These are the activations of a small neural network, seen along a few directions. Each row is one input.
Each table varies a few parts of the input and shows all the possible inputs, shuffled.
Descriptions start from the smaller parts, as in this example, which fits no table here: one of 4 places along a line, together with either a single point or one of 11 places along a line or (one of 3 separate values, together with one of 5 places around a ring).
Shared parts are said once, and a part with two or three values counts as separate values.

A family of inputs:
r1: [ 15  14   5 -31  -6 -13  40 -22   1   7  20 -15]
r2: [-19  23  -5  83 -23 -11 -79 -10 -69  31 -27 -20]
r3: [-53 -17 -11 -23  -2  -2   9  42  27 -31  -3   9]
r4: [-10  21  16 -52  10 -11  24 -13   4  15  20  -9]
r5: [-16  15   4 -48   1  -4  36   5  11  -4   5  -9]
r6: [ 11  -4  17 -21  37  24 -18   1  11  13   2   8]
r7: [ 57   0  21  -1  38   3 -13 -24   8  24   1  21]
r8: [ 29 -14  -8  20 -20   3  25  -5   0 -14   8   1]
r9: [ -3  35  13  68   3 -18 -86 -33 -71  64 -20 -19]
r10: [  0  -7  11 -16  26  21 -13  11  10   3  -1   5]
r11: [-30  14 -14  90 -31 -12 -83  -8 -69  21 -20 -16]
r12: [ 17 -26 -31  30 -37  -4  20   7  14 -31   9  11]
r13: [-14  32   6  78 -12 -14 -83 -20 -71  49 -22 -20]
r14: [ 32  24  15 -34   7 -23  34 -32   2  19  14   0]
r15: [-43  -5 -20 -23 -29 -13  36  29  29 -33   4   1]
r16: [ 53  -3   0  -6  10  -3  19 -29  -5  11   6   1]
r17: [ -8  18  30 -61  43   0  -5 -12  12  29   2  13]
r18: [-40   7 -21  97 -38 -26 -81   0 -63   8 -21 -11]
r19: [ 37 -11  -1  10  -8   3  24 -16  -3  -3   6  -1]
r20: [-16 -23  -9   5   6  24  -7  33  19 -22  -8  11]
r21: [  9   6   3 -23 -16 -13  42  -9   0  -8  20 -15]
r22: [ 39 -10  11   6  30  13  -1  -9   7  11   0   7]
r23: [ -6 -13   4  -4  10  26 -13  21  12  -9  -4   7]
r24: [ -4  -4 -17  -6 -37 -10  42  10  11 -28   9 -10]
r25: [-25   5  23 -53  34  12   6   4  14  15   2  -1]
r26: [-29   8  -1 -38 -11  -5  38  17  14 -22   0 -10]
r27: [ 12 -35 -19  36  -9   7   1  25  21 -32  -4  17]
r28: [ 28 -24 -22  27 -24   1  25   3   5 -23   8   7]
r29: [  7  44  11  61  17 -20 -89 -49 -66  65 -29 -11]
r30: [-30   4 -11 -28 -20  -8  30  20  18 -21   9  -4]
r31: [-45  -9  -4 -28  -7  11   5  30  24 -17  -4   1]
r32: [-22 -31 -15   5   0  14 -11  37  24 -33  -5  16]
r33: [  2  25  14 -60  26 -14  27 -26  11  16   9   1]
r34: [ 16 -27 -14  29  -5  15   4  19  20 -23  -6  11]
r35: [  7   8  -5 -14 -35  -9  35  -1   6 -12  17 -14]
r36: [-12 -10 -25  -4 -47 -17  36  12  16 -35  12  -6]
r37: [ 17   1  23 -25  57  16 -15 -11   6  17  -3  22]
r38: [ 34 -15   4  12  19  14   1   0   7  -2  -3   6]
r39: [-31   4  11 -46  19  14  10  14  18   2  -5  -2]
r40: [ 19 -21   0  23   1  19   2   9   9 -18  -2   6]
r41: [-43  -1   7 -32   4  13   9  25  20 -14   0  -2]
r42: [ 58   2   3  -4  20  -4  17 -43   5  15   4   9]
- The inputs of r17 and r41 match in every part but one. If r7 is changed in the same way as r17 into r41, which row does it become? => r40
- The inputs of r9 and r18 match in every part but one. If r22 is changed in the same way as r9 into r18, which row does it become? => r27
- What do these inputs look like to the network? => one of 6 places along a line, together with either a single point or one of 6 places around a ring
- Start at r36 and move only the place on the ring of 6, one step at a time. The first step leads to r15. Which rows follow, in order? => r3, r32, r27, r12
- Start at r15 and move only the place on the line of 6, one step at a time. The first step leads to r30. Which rows follow, in order? => r26, r5, r4, r33

A family of inputs:
r43: [ 34   3  25 -25  16  13  56 -25   2  10  12 -14]
r44: [  6 -27 -36  -8 -44 -13  41  14  24 -50  26  -2]
r45: [ 13   5  -3  65  24   9 -91 -33 -58  39 -24  13]
r46: [ -8  -2 -19  91   8 -10 -88  18 -51  18 -34 -11]
r47: [ -2  12  29 -49  42  15   4   4  -1  11  27  -1]
r48: [ 10 -30 -42 -11 -32 -10  23  30  44 -46   4  20]
r49: [-10  10   1  95 -38  -8 -59   2 -63  33 -19 -43]
r50: [ 44   3   9 -34   5 -16  46 -33  11   7   6   2]
r51: [  4   5  18 -53  50  -3 -13   9  28   9  10   9]
r52: [ -4  21 -17  90 -39 -43 -65  -5 -56  29 -18 -24]
r53: [ 41 -18  21 -27  45   9  22 -18  34   2  -5  13]
r54: [ 16  35   3  69 -21 -26 -70 -66 -60  39  -9  -1]
r55: [-51   6   5 -20 -24  10  29  23   2 -23   5 -18]
r56: [ 42 -19 -19 -10   3  -8  43  -4  33 -31   9  28]
r57: [-46  -3 -23 -19 -13 -14  15  18  31 -30  -7  19]
r58: [-44  25  15 -45  -7  12  20  12   1   9   6 -19]
r59: [ 16  28  14  65 -15   7 -70 -50 -58  41 -19 -33]
r60: [-50 -21 -15 -22  10  13   2  32  25 -38  -6  10]
r61: [ 39 -14  -9 -11 -22 -12  61 -11  13 -17   9  11]
r62: [ -1  13  16 -46  32 -34   0 -11  17  19  15  25]
r63: [ -4 -34  -2   3 -18  32  35  34  25 -37  22   7]
r64: [-53 -14   7 -19  -6  28  14  29  11 -29   5  -1]
r65: [-40   5 -24 -27 -32 -16  23  14  13 -30   3  -7]
r66: [-43  10  21 -44  13  26   9  20  15   7  -6  -7]
r67: [-43  26  -5 -42  -4 -17  24  -4   1   4   5  -4]
r68: [ 17  17  12  60   7  27 -85 -32 -59  40 -21  -9]
r69: [-36  12  -9 -47   9 -16  -2   5  20   1  -9  15]
r70: [  0  32  31 -48  16  -1  19  -5   6  21  19 -19]
r71: [ 44 -27 -17 -17  18  24  34  19  36 -30  -3  19]
r72: [ 38 -25   9 -16   8  35  39  16  16 -25  16   6]
r73: [ 36 -12  38 -25  33  25  38 -16  18  10   1  -1]
r74: [ 38  -1  10 -19  27 -16  38 -32  43  10   1  20]
r75: [-11  21 -25 100 -16 -39 -71  12 -46  36 -22   9]
r76: [-11   0  12  92 -24  11 -88  15 -61  24 -23 -15]
r77: [-38   0  -4 -48  30  13  -7  22  20  -2 -13   6]
r78: [ 41 -10  -2 -17 -16  24  60   7  12 -22  11 -15]
r79: [  1  30  10 -51  17 -31  13 -18   5  15  26  -1]
r80: [  1 -55 -21   4  -8  13  24  29  40 -43   7  15]
r81: [ 13  21  -2  70   8 -27 -75 -48 -49  44 -21  19]
r82: [  1 -29 -11  -1 -42  14  49  26  15 -27  13 -19]
- What do these inputs look like to the network? => one of 5 places around a ring, together with either one of 2 separate values or one of 6 places around a ring
- The inputs of r80 and r82 match in every part but the place on the ring of 5. If r53 is changed in the same way as r80 into r82, which row does it become? => r43
- The inputs of r64 and r57 match in every part but the place on the ring of 5. If r63 is changed in the same way as r64 into r57, which row does it become? => r48
- Which other rows agree with r50 in the place on the ring of 5? List them by row number. => r44, r52, r54, r61, r65, r67, r79
- Change only the place on the ring of 5 in r56. List by row number the other rows that result. => r61, r71, r72, r78

A family of inputs:
r83: [-20  10  16 -35  37   8  -6  16  13  16   1  11]
r84: [-61   5  -7 -12 -23 -12  14   9   8  -1 -13 -14]
r85: [ 48 -19   1 -13  18  28  39  -6  13  -1  -9  15]
r86: [ 39  -9   1 -19  -9 -11  53 -23   6   9   3  -6]
r87: [-43  -2   0 -15  17  13 -22  29  24 -23  -4  -6]
r88: [ 25 -33 -18   9   4   1  15  19  25 -38   5  17]
r89: [ 18  22  15 -56  14  -8  17 -30  -6   7  16  -9]
r90: [ 22   3  28 -44  46  15   8 -20  21  14   6  16]
r91: [-21 -32 -11  17 -11  32  15  42   1 -40   1   7]
r92: [-23 -11  -3  13 -51   5  31  30   0 -27  11  -6]
r93: [ 11  47 -11  99 -13 -24 -94 -40 -68  43  -4 -22]
r94: [ 20 -19 -16   1 -35 -27  35   3   9 -29   7   2]
r95: [  10   14    3  102    3    4 -105  -26  -57   47  -32    1]
r96: [-26  25   2 -46   4 -24   0  -2  11  23  12  -6]
- The inputs of r85 and r86 match in every part but one. If r91 is changed in the same way as r85 into r86, which row does it become? => r92
- What do these inputs look like to the network? => one of 2 separate values, together with either a single point or one of 6 places around a ring
